These are the activations of a small neural network, seen along a few directions. Each row is one input.
In each table, some parts of the input vary, and every possible input appears once, in random order.
A made-up example of a description, with smaller parts first: values(3) and (point or line(11) or (line(4) and ring(8))).
Shared parts are said once, and a part with two or three values counts as separate values.
In the rows, zero is written as 128.

Other details of the inputs vary at random and push rows far along three fixed directions, the same in every table; ignore that.

A family of inputs:
R1: [174 126 112  57 112 186 102  77 106 170 202 113]
R2: [ 91 148 144 126 136  98 190 197 113 169 135 202]
R3: [ 91 156 106 143  75 104 170 178 148 121  54  68]
R4: [126 181 117 124 148 145 175  86 101 155 153 185]
R5: [166  94 142 115 145 141  68  72 128 115 134 132]
R6: [134 108 146 185 189  96 173 128  94 100 143 205]
R7: [159  78 118  65  78 158  40 102 156 169 162  59]
R8: [124 146 143 108 173 119 142 121 124 155 146 205]
R9: [ 85 157 140 196 160  79 201 172 102 124  76 224]
R10: [155 101 136  84 155 145 104  78 128  88 168 118]
R11: [149 135 123 131 180 147 191  51  86  57 186 182]
R12: [137 144 144  54 190 145 115 151 115 228 195 169]
R13: [144 105 119 129 100 157  84  81 174  73 138  66]
R14: [127 107 118 187  92 100 152 123 130  42  63  78]
R15: [ 85 213  89 127  62 162 159 156 140 175  92  50]
R16: [169  80 157 160 203 113 132  75  94  76 184 202]
R17: [128 134 110  80  99 147  77 156 130 158  99  43]
R18: [140 106 129 192 134  89 175 106 136  81 119 148]
R19: [153  86 116 106 109 142  93  73 150  84 129  56]
R20: [176  80 113 184 101 101 111  52 150  41 129  88]
R21: [153 104 155  88 190 141 105  65 124 138 182 194]
R22: [121 133 122 108  91 166  83 161 163 153  98  52]
R23: [120 171 100 119  73 118  97 210 133 203  71  58]
R24: [119 125 150 166 170  96 185 104 126 101 122 218]
R25: [105 119 137 198 139 121 154 126 135  57 105 139]
R26: [163  67 126 130  81 131  56  93 136  98 135  78]
R27: [ 96 187 138  89 157 125 134 209 107 228 108 188]
R28: [151  95 137  86 158 146 106  74 128  93 169 116]
R29: [181  70 126 192 103 106 105  73 137  46 109  86]
R30: [136 117 141  64 151 186  71 101 157 152 184 101]
R31: [133 124 106  81  58 135  70 156 154 181 128  64]
R32: [152  71 163 149 172 114 132  94 101  71 177 211]
R33: [139 125 165  59 197 186  79 126 119 164 201 156]
R34: [ 99 175 147  93 156 128 145 208 111 229 101 184]
R35: [122 107 110 191  95 100 148 120 126  44  65  76]
R36: [ 82 160 122 191 125  81 193 179 101  69  64 145]
R37: [138 105 118  85 105 183  59 100 178 142 146  46]
R38: [ 73 151 113 218  72  99 193 163 170  71  48  92]
R39: [129 110 132 135 112 113 105 147 113 126 134 140]
R40: [103 207 114 146 138 123 218 145  84 176 143 167]
R41: [ 76 192 148  94 168 149 145 222 114 200 132 167]
R42: [117 102 123 185 108  86 160 116 130  72 129 162]
R43: [108 154  96 172  71  91 154 174 150 154  65  73]
R44: [131 133 151  57 160 141  92 178  96 205 184 180]
R45: [ 98 171  99 112  70 123 117 180 163 210  51  74]
Description of these inputs: values(5) and (point or (values(2) and line(4))).
Changing only the values(5) part turns R18 into R24. The same change can be made to R20. Which row results?
> R8
Changing only the values(5) part turns R22 into R32. The same change can be made to R37. Which row results?
> R7
Change only the values(5) part in R39. List by row number the other rows that result.
> R5, R16, R17, R33
Change only the values(2) part in R36. List by row number the other rows that result.
> R10
Start at R13 and move only the line(4) part, one step at a time. The first step leads to R30. Which rows follow, in order?
> R37, R38
